Each row below is a small network's average activation on inputs in which a field has the value named, seen along a few directions.
Values that are neighbours, or in one group, have similar rows; names and order tell nothing.
(in the rows, 500 means zero)
Strong random noise was added to every row along 3 fixed directions; ignore it. To show where, here is one row again and again, with new noise each time:
[776 296 368 530 565 474 292 782 683 773 634 651 466 527 768 326]
[630 751 768 355 424 493 603 635 613 490 383 725 656 573 386 433]
[390 597 347 410 673 384 689 310 485 536 446 781 395 276 401 535]
[491 699 445 374 632 404 704 483 573 583 422 885 493 401 417 496]
[672 402 464 488 532 472 391 638 610 644 557 615 483 478 622 384]


Field U:
u6: [577 413 656 635 466 515 494 324 470 214 635 172 482 575 462 479]
u9: [521 251 610 515 410 515 257 296 389 387 528 154 408 405 428 405]
u10: [323 657 466 451 504 524 668 622 466 520 383 547 508 510 489 633]
u5: [472 662 462 509 382 490 593 792 602 665 472 703 679 724 669 610]
u2: [558 387 423 587 504 500 281 496 570 588 398 517 446 492 583 403]
u11: [685 527 930 496 312 613 449 619 568 351 542 400 650 666 381 345]
u3: [409 303 417 505 435 598 264 420 358 437 457 214 297 391 515 458]
u4: [383 589 163 507 747 421 563 745 558 733 473 825 387 453 671 514]
u8: [512 513 765 559 259 674 441 541 367 407 633  74 709 719 458 657]
u1: [600 348 607 535 460 522 438 277 446 279 570 245 504 568 438 479]
u7: [368 583 423 558 466 520 626 495 438 482 509 408 666 587 480 667]
U is arranged as a line.
- A walk along U starts at u8 and steps to its neighbour u7. Put u6, u9, u11, u3 in the order it reaches them. => u3, u9, u11, u6
- Name the neighbours of u10, in listed order. => u5, u4

Field L:
l11: [709 239 534 568 390 519 326 484 570 513 671 381 485 651 651 438]
l13: [446 545 364 371 540 415 525 317 467 592 416 583 406 271 407 446]
l14: [324 336 239 600 487 548 525 448 470 543 515 461 441 388 606 633]
l8: [593 300 609 548 521 558 458 417 500 454 660 297 489 442 489 426]
l9: [356 484 428 582 431 500 444 613 476 648 506 455 512 450 564 506]
l4: [676 218 300 547 596 509 192 613 530 683 539 467 341 482 763 340]
l15: [499 614 683 525 369 578 572 717 488 375 441 392 611 678 509 518]
l12: [426 520 536 466 508 435 498 431 466 398 450 586 419 347 425 421]
l6: [391 562 487 506 551 523 484 297 437 374 391 534 373 366 319 472]
l7: [544 437 550 476 567 508 512 341 438 370 636 445 410 476 482 555]
l3: [379 875 639 416 451 513 838 467 456 304 333 537 630 638 320 715]
l1: [509 390 554 490 480 469 358 482 545 457 437 379 325 458 581 448]
l5: [706 306 476 632 503 476 448 514 586 596 616 491 576 543 558 388]
l2: [334 498 469 501 484 510 471 386 352 502 510 413 580 420 412 641]
l10: [484 447 311 540 637 452 400 569 462 605 632 382 548 551 617 546]
L is arranged as 3 separate groups.
- Which other values are in the same group as l12? Give them in the order they are listed. => l13, l4, l6, l1
- Which other values are in the same group as l14? Give them in the order they are listed. => l9, l15, l3, l2, l10

Field F:
f7: [590 312 224 631 563 493 389 685 555 736 711 534 571 604 751 554]
f8: [404 418 411 540 545 407 643 143 444 408 534 457 334 362 378 481]
f10: [562 663 957 361 284 595 402 523 479 327 277 331 614 536 289 435]
f15: [681 481 522 460 539 541 541 586 511 486 674 528 502 608 608 448]
f18: [393 453 450 494 525 458 519 219 401 462 440 604 389 328 412 483]
f14: [620 296 650 530 367 575 322 346 495 410 476 264 442 493 423 422]
f19: [428 476 436 586 539 523 486 647 546 514 470 515 526 582 615 575]
f9: [289 600 622 403 426 458 509 261 391 311 330 405 440 263 293 556]
f13: [514 384 308 556 617 480 491 638 492 722 701 489 575 501 622 539]
f12: [508 756 732 416 364 477 551 693 486 408 394 502 695 635 488 550]
f4: [535 550 622 490 520 496 614 352 473 366 465 498 501 372 338 461]
f16: [398 619 431 459 467 535 548 506 438 487 370 455 495 461 480 518]
f11: [405 371 190 560 598 433 360 517 463 705 500 521 353 378 662 506]
f2: [551 367 273 539 647 458 373 608 549 688 567 686 349 423 588 305]
f17: [515 403 521 522 576 453 547 245 508 436 586 427 428 432 486 526]
f5: [760 321 369 552 608 470 365 611 664 652 715 528 449 669 703 443]
f6: [296 506 193 555 640 493 711 439 484 537 568 659 456 440 529 672]
f3: [366 453 422 564 465 519 600 492 475 477 512 438 470 523 511 649]
f1: [494 431 419 519 545 522 297 632 481 553 499 460 436 464 625 412]
F is arranged as a line.
- Name the neighbours of f2, in listed order. => f10, f18
- Name the neighbours of f5, in listed order. => f15, f17
- Name the neighbours of f3, in listed order. => f19, f6
- Name the neighbours of f1, in listed order. => f9, f11
